A small network was trained on invented records. Each row is its activation on one of them, seen along a few directions.
Each row is followed by the record's values for the fields PABUP, SUBAP, GUBEB, RIBU.
The largest differences between rows may come from other fields.
(in the rows, 500 means zero)
Strong random noise was added to every row along 13 fixed directions; ignore it. To show where, here is one row again and again, with new noise each time:
[443 541 454 449 544 528 489 368 458 488 555 487 457 391 572 498 603 426
 763 448 631 413 502 415 642 581 505 584 414 581 568 747 506]
[421 477 551 489 511 537 520 561 393 404 574 476 456 455 429 489 511 328
 634 469 346 646 586 559 418 533 471 505 317 594 589 570 451]
[572 369 562 398 445 511 469 351 536 511 502 594 563 543 555 528 584 483
 423 651 509 512 513 429 434 374 470 491 642 423 474 405 302]
[330 580 341 517 615 629 418 686 483 424 379 357 530 568 297 345 611 408
 679 328 632 376 578 604 746 625 683 275 449 457 602 691 524]
[332 415 592 458 506 496 441 367 539 558 573 429 451 491 704 611 531 499
 526 641 456 345 569 606 498 408 358 463 534 513 471 561 354]
[663 342 519 502 435 540 641 381 496 632 427 617 464 620 416 493 469 332
 411 614 511 566 420 687 301 489 414 665 606 465 503 552 504]
[714 469 428 456 511 602 449 520 537 410 499 640 627 387 241 244 620 413
 571 338 512 664 456 283 738 549 726 492 378 607 520 640 369]
[574 531 679 397 437 514 482 444 389 331 666 747 572 404 535 550 698 564
 670 476 468 550 438 326 443 587 490 533 509 654 453 586 406]
[597 611 580 426 427 529 536 403 580 399 627 445 638 757 507 516 563 450
 601 497 605 654 472 311 595 506 676 666 558 458 624 557 433]
[398 418 418 451 596 495 586 345 415 610 246 645 358 427 495 583 569 390
 666 545 638 372 474 612 373 554 288 528 683 330 468 638 482]
[589 602 575 560 465 514 442 667 632 462 625 535 584 451 460 463 521 703
 482 348 509 407 357 550 699 536 580 531 472 681 410 632 525]
[327 687 444 491 702 653 673 687 567 517 418 314 624 612 431 521 441 517
 753 415 510 713 674 282 619 614 640 610 344 438 642 529 376]
[405 487 477 458 508 493 415 449 607 318 446 416 354 456 387 334 423 335
 702 405 453 691 521 264 856 444 596 533 450 453 608 637 333]
[577 432 525 404 451 532 565 389 524 459 361 631 479 636 441 470 540 481
 567 581 626 580 436 318 527 475 534 567 767 324 528 478 384]
[468 469 507 442 685 550 658 615 178 612 484 637 583 193 496 544 755 755
 850 382 433 531 590 227 411 499 470 293 441 462 510 580 291]

[448 483 566 618 578 255 587 330 603 681 435 344 457 599 428 592 404 404
 504 313 235 719 437 750 466 250 331 484 580 166 498 719 269]
{PABUP: kifum, SUBAP: tani, GUBEB: vaden, RIBU: suvev}
[538 506 427 436 440 448 396 501 436 361 425 560 391 345 474 419 512 493
 556 485 617 452 444 362 600 527 528 496 561 491 521 420 572]
{PABUP: bomil, SUBAP: fisa, GUBEB: fudov, RIBU: tiz}
[485 411 765 463 396 544 576 506 472 389 596 553 464 679 521 510 467 502
 430 663 312 658 530 526 350 516 415 566 604 528 460 401 357]
{PABUP: kifum, SUBAP: fisa, GUBEB: fudov, RIBU: tiz}
[559 382 597 475 364 612 529 593 470 441 527 550 424 650 427 319 489 610
 558 573 505 580 417 289 701 518 679 401 647 603 518 525 527]
{PABUP: kifum, SUBAP: fisa, GUBEB: soti, RIBU: suvev}
[473 529 593 558 587 693 722 528 488 593 493 600 552 643 465 542 477 522
 493 543 466 452 504 685 359 792 455 625 438 649 428 659 569]
{PABUP: bomil, SUBAP: tani, GUBEB: soti, RIBU: tiz}
[531 623 565 595 589 502 720 750 367 461 462 658 497 350 352 493 591 890
 780 222 580 480 399 345 567 688 517 478 548 455 434 640 528]
{PABUP: kifum, SUBAP: fisa, GUBEB: vaden, RIBU: tiz}
[417 405 601 445 476 576 481 466 394 388 576 575 479 451 573 482 572 568
 542 611 468 433 604 420 507 556 499 378 508 573 484 449 417]
{PABUP: kifum, SUBAP: fisa, GUBEB: fudov, RIBU: suvev}
[365 348 720 555 428 487 485 333 651 471 616 491 314 522 562 449 360 489
 484 591 239 527 454 594 687 477 385 526 518 656 387 726 333]
{PABUP: kifum, SUBAP: fisa, GUBEB: vaden, RIBU: suvev}
[387 407 401 490 572 616 546 507 286 576 422 451 439 483 545 489 573 418
 637 590 613 280 623 664 366 618 438 401 494 509 582 558 597]
{PABUP: kifum, SUBAP: tani, GUBEB: fudov, RIBU: tiz}
[603 583 433 437 508 455 344 550 446 338 593 741 697 327 371 569 743 486
 434 338 491 483 511 468 360 555 541 377 346 590 372 417 529]
{PABUP: bomil, SUBAP: fisa, GUBEB: soti, RIBU: suvev}
[505 653 243 519 605 483 397 726 499 456 307 493 556 351 359 460 475 455
 409 312 595 383 487 625 466 544 523 400 439 432 494 356 698]
{PABUP: bomil, SUBAP: tani, GUBEB: soti, RIBU: tiz}
[598 504 610 546 572 526 514 486 387 493 646 477 716 607 306 410 705 371
 576 293 338 690 536 635 447 552 618 364 375 473 546 744 310]
{PABUP: kifum, SUBAP: tani, GUBEB: fudov, RIBU: tiz}
[533 528 424 535 518 345 430 470 642 543 510 380 471 392 459 520 345 278
 335 444 375 666 523 658 501 338 363 637 305 490 487 491 500]
{PABUP: kifum, SUBAP: fisa, GUBEB: fudov, RIBU: tiz}
[807 428 498 602 380 492 722 500 543 739 557 350 397 616 524 306 288 617
 472 515 497 654 340 338 668 381 659 736 589 533 621 581 587]
{PABUP: kifum, SUBAP: fisa, GUBEB: vaden, RIBU: tiz}
[499 516 460 470 624 506 537 333 415 566 433 492 621 589 500 481 617 351
 581 477 496 552 522 503 467 520 530 438 570 345 554 643 418]
{PABUP: kifum, SUBAP: fisa, GUBEB: soti, RIBU: suvev}
[479 317 546 411 490 733 530 287 504 619 636 471 715 761 526 458 659 279
 414 787 442 550 748 514 362 523 612 400 378 626 550 500 322]
{PABUP: kifum, SUBAP: fisa, GUBEB: vaden, RIBU: suvev}
[411 625 490 520 556 734 605 599 596 478 524 391 579 778 466 444 449 504
 500 565 543 459 566 484 604 703 694 548 354 651 560 566 600]
{PABUP: bomil, SUBAP: fisa, GUBEB: soti, RIBU: tiz}
[170 579 389 361 653 648 385 510 634 506 363 518 561 442 689 653 491 431
 513 729 631 338 706 458 441 654 396 514 401 654 392 352 495]
{PABUP: kifum, SUBAP: fisa, GUBEB: soti, RIBU: tiz}
[513 548 508 422 521 636 621 348 502 556 617 414 610 644 653 533 558 491
 700 594 670 538 551 235 627 634 622 696 463 572 629 646 472]
{PABUP: kifum, SUBAP: tani, GUBEB: fudov, RIBU: suvev}
[440 479 237 492 722 582 484 584 500 654 262 422 624 378 430 479 490 395
 407 491 549 472 680 622 390 509 479 432 377 395 511 353 447]
{PABUP: kifum, SUBAP: tani, GUBEB: fudov, RIBU: suvev}
[356 632 721 547 557 581 522 573 621 488 614 507 576 617 595 506 485 751
 599 440 416 443 454 450 722 642 555 485 542 632 398 713 403]
{PABUP: kifum, SUBAP: tani, GUBEB: soti, RIBU: suvev}
[436 568 527 472 476 456 356 527 533 349 549 462 547 515 514 536 536 397
 447 471 517 430 530 626 476 515 503 442 449 558 466 421 543]
{PABUP: kifum, SUBAP: fisa, GUBEB: soti, RIBU: tiz}
[466 434 219 457 567 457 403 336 503 536 341 336 385 338 493 393 480 267
 524 523 658 436 588 406 650 400 540 507 402 385 627 507 541]
{PABUP: bomil, SUBAP: fisa, GUBEB: fudov, RIBU: tiz}
[416 505 521 480 532 414 506 371 493 527 450 478 460 593 521 581 573 464
 605 498 523 463 473 544 507 411 431 447 664 321 515 636 427]
{PABUP: kifum, SUBAP: fisa, GUBEB: fudov, RIBU: tiz}
[452 431 441 492 556 656 583 563 496 591 401 436 438 486 572 373 458 716
 613 558 688 343 524 319 754 572 603 483 614 484 518 538 475]
{PABUP: kifum, SUBAP: tani, GUBEB: fudov, RIBU: tiz}
[379 404 627 562 488 526 566 587 469 553 545 319 339 562 653 439 332 656
 530 604 334 499 544 465 619 418 507 454 576 488 542 484 419]
{PABUP: kifum, SUBAP: fisa, GUBEB: fudov, RIBU: suvev}
[467 439 460 499 490 584 512 481 532 497 430 471 464 657 470 429 438 456
 314 632 451 431 549 589 508 510 566 403 533 467 515 399 533]
{PABUP: bomil, SUBAP: fisa, GUBEB: soti, RIBU: suvev}
[628 625 357 512 523 486 449 475 545 629 656 474 636 333 609 539 597 574
 477 427 704 253 453 566 601 532 565 616 317 690 490 596 677]
{PABUP: kifum, SUBAP: fisa, GUBEB: fudov, RIBU: tiz}
[648 497 649 523 423 529 540 505 420 419 527 768 552 590 387 422 619 520
 434 431 434 482 306 638 421 700 534 479 649 621 385 662 556]
{PABUP: kifum, SUBAP: tani, GUBEB: soti, RIBU: suvev}
[654 437 369 482 593 557 551 351 438 750 494 453 683 564 526 476 643 460
 469 565 664 452 538 499 428 458 583 505 519 397 577 548 470]
{PABUP: kifum, SUBAP: fisa, GUBEB: fudov, RIBU: suvev}
[534 563 565 409 461 545 531 416 456 396 631 525 665 670 571 520 623 504
 530 575 537 587 530 301 490 571 649 510 514 532 556 474 459]
{PABUP: kifum, SUBAP: fisa, GUBEB: soti, RIBU: suvev}
[515 675 356 416 550 500 272 434 703 332 376 663 662 417 398 551 479 209
 302 493 504 636 524 508 415 577 431 638 363 573 370 274 446]
{PABUP: vezez, SUBAP: fisa, GUBEB: vaden, RIBU: tiz}
[275 550 565 523 484 503 554 448 510 442 507 333 337 583 728 650 330 462
 540 636 436 553 599 444 443 445 373 644 482 440 597 349 473]
{PABUP: vezez, SUBAP: tani, GUBEB: vaden, RIBU: suvev}
[518 478 512 493 287 513 364 534 501 288 609 378 332 587 525 299 360 431
 464 577 496 493 456 414 741 503 654 555 441 680 607 485 646]
{PABUP: vezez, SUBAP: fisa, GUBEB: fudov, RIBU: tiz}

Here are new rows. What are their fields?
[503 585 425 546 471 445 492 680 670 479 483 343 383 406 529 515 191 447
 419 487 435 696 518 480 539 432 442 763 350 582 551 339 598]
{PABUP: kifum, SUBAP: tani, GUBEB: fudov, RIBU: tiz}
[624 529 569 558 516 453 584 474 551 599 415 682 588 615 418 535 552 683
 317 427 403 434 355 618 436 477 498 358 722 340 362 549 460]
{PABUP: bomil, SUBAP: tani, GUBEB: soti, RIBU: suvev}
[434 360 554 500 589 511 498 184 591 712 428 561 571 627 559 552 563 350
 399 592 394 387 531 792 442 480 357 417 635 403 340 740 297]
{PABUP: kifum, SUBAP: fisa, GUBEB: fudov, RIBU: suvev}
[357 479 421 594 559 425 648 768 349 714 341 339 326 535 494 595 442 766
 697 427 583 359 445 572 512 392 414 339 683 283 571 518 634]
{PABUP: kifum, SUBAP: fisa, GUBEB: fudov, RIBU: suvev}
[326 732 397 566 640 334 487 575 593 421 298 484 347 290 526 592 386 604
 619 267 557 426 408 520 613 581 357 612 549 403 444 576 601]
{PABUP: kifum, SUBAP: tani, GUBEB: vaden, RIBU: suvev}
[558 541 396 468 593 513 494 554 383 624 459 579 612 320 534 571 646 496
 498 459 582 373 523 597 332 569 448 481 457 537 468 457 548]
{PABUP: kifum, SUBAP: tani, GUBEB: fudov, RIBU: tiz}
[402 577 434 429 545 488 453 534 471 300 420 553 463 334 502 502 464 457
 543 484 488 598 590 359 479 578 474 531 418 522 531 350 480]
{PABUP: kifum, SUBAP: tani, GUBEB: vaden, RIBU: suvev}
[442 635 500 506 592 483 471 425 738 628 413 569 652 608 550 594 501 555
 397 491 556 372 420 653 549 576 465 544 620 468 316 599 442]
{PABUP: kifum, SUBAP: fisa, GUBEB: soti, RIBU: tiz}
[360 612 557 527 585 536 558 632 408 560 681 257 608 545 574 581 533 635
 725 437 453 560 613 406 538 496 581 450 363 493 609 574 441]
{PABUP: bomil, SUBAP: fisa, GUBEB: fudov, RIBU: tiz}
[533 431 439 511 522 531 479 489 618 558 444 497 466 430 399 398 392 390
 491 483 455 591 501 505 633 476 502 566 421 544 503 590 402]
{PABUP: kifum, SUBAP: tani, GUBEB: fudov, RIBU: tiz}
[505 709 485 613 509 432 409 749 689 483 663 284 665 440 557 566 422 732
 353 371 460 438 482 528 641 422 596 525 301 610 485 407 610]
{PABUP: bomil, SUBAP: fisa, GUBEB: fudov, RIBU: suvev}
[577 437 516 581 539 712 740 539 549 628 377 645 542 607 359 387 389 541
 437 603 387 676 516 342 517 567 570 555 505 529 472 473 389]
{PABUP: vezez, SUBAP: fisa, GUBEB: vaden, RIBU: suvev}
[454 420 513 492 544 403 482 544 435 618 526 483 383 185 640 533 474 741
 597 475 424 419 506 338 630 337 404 415 479 520 467 490 360]
{PABUP: kifum, SUBAP: tani, GUBEB: fudov, RIBU: tiz}
[528 449 597 587 502 669 626 838 333 425 462 561 449 575 269 304 436 552
 541 459 351 624 501 601 432 689 575 432 499 610 527 511 550]
{PABUP: kifum, SUBAP: fisa, GUBEB: fudov, RIBU: tiz}
[440 480 497 450 425 561 404 525 441 352 500 668 409 481 434 428 612 439
 649 492 612 404 423 464 587 667 535 414 497 701 455 647 661]
{PABUP: kifum, SUBAP: fisa, GUBEB: soti, RIBU: suvev}
[286 746 396 489 698 662 497 621 688 459 339 416 710 797 274 493 537 296
 636 367 559 628 629 591 600 752 620 498 413 461 492 704 467]
{PABUP: kifum, SUBAP: fisa, GUBEB: fudov, RIBU: tiz}
[433 347 438 509 497 557 573 524 421 447 318 385 293 607 395 341 359 323
 571 599 552 577 577 501 545 505 511 495 579 336 655 438 503]
{PABUP: kifum, SUBAP: fisa, GUBEB: fudov, RIBU: tiz}
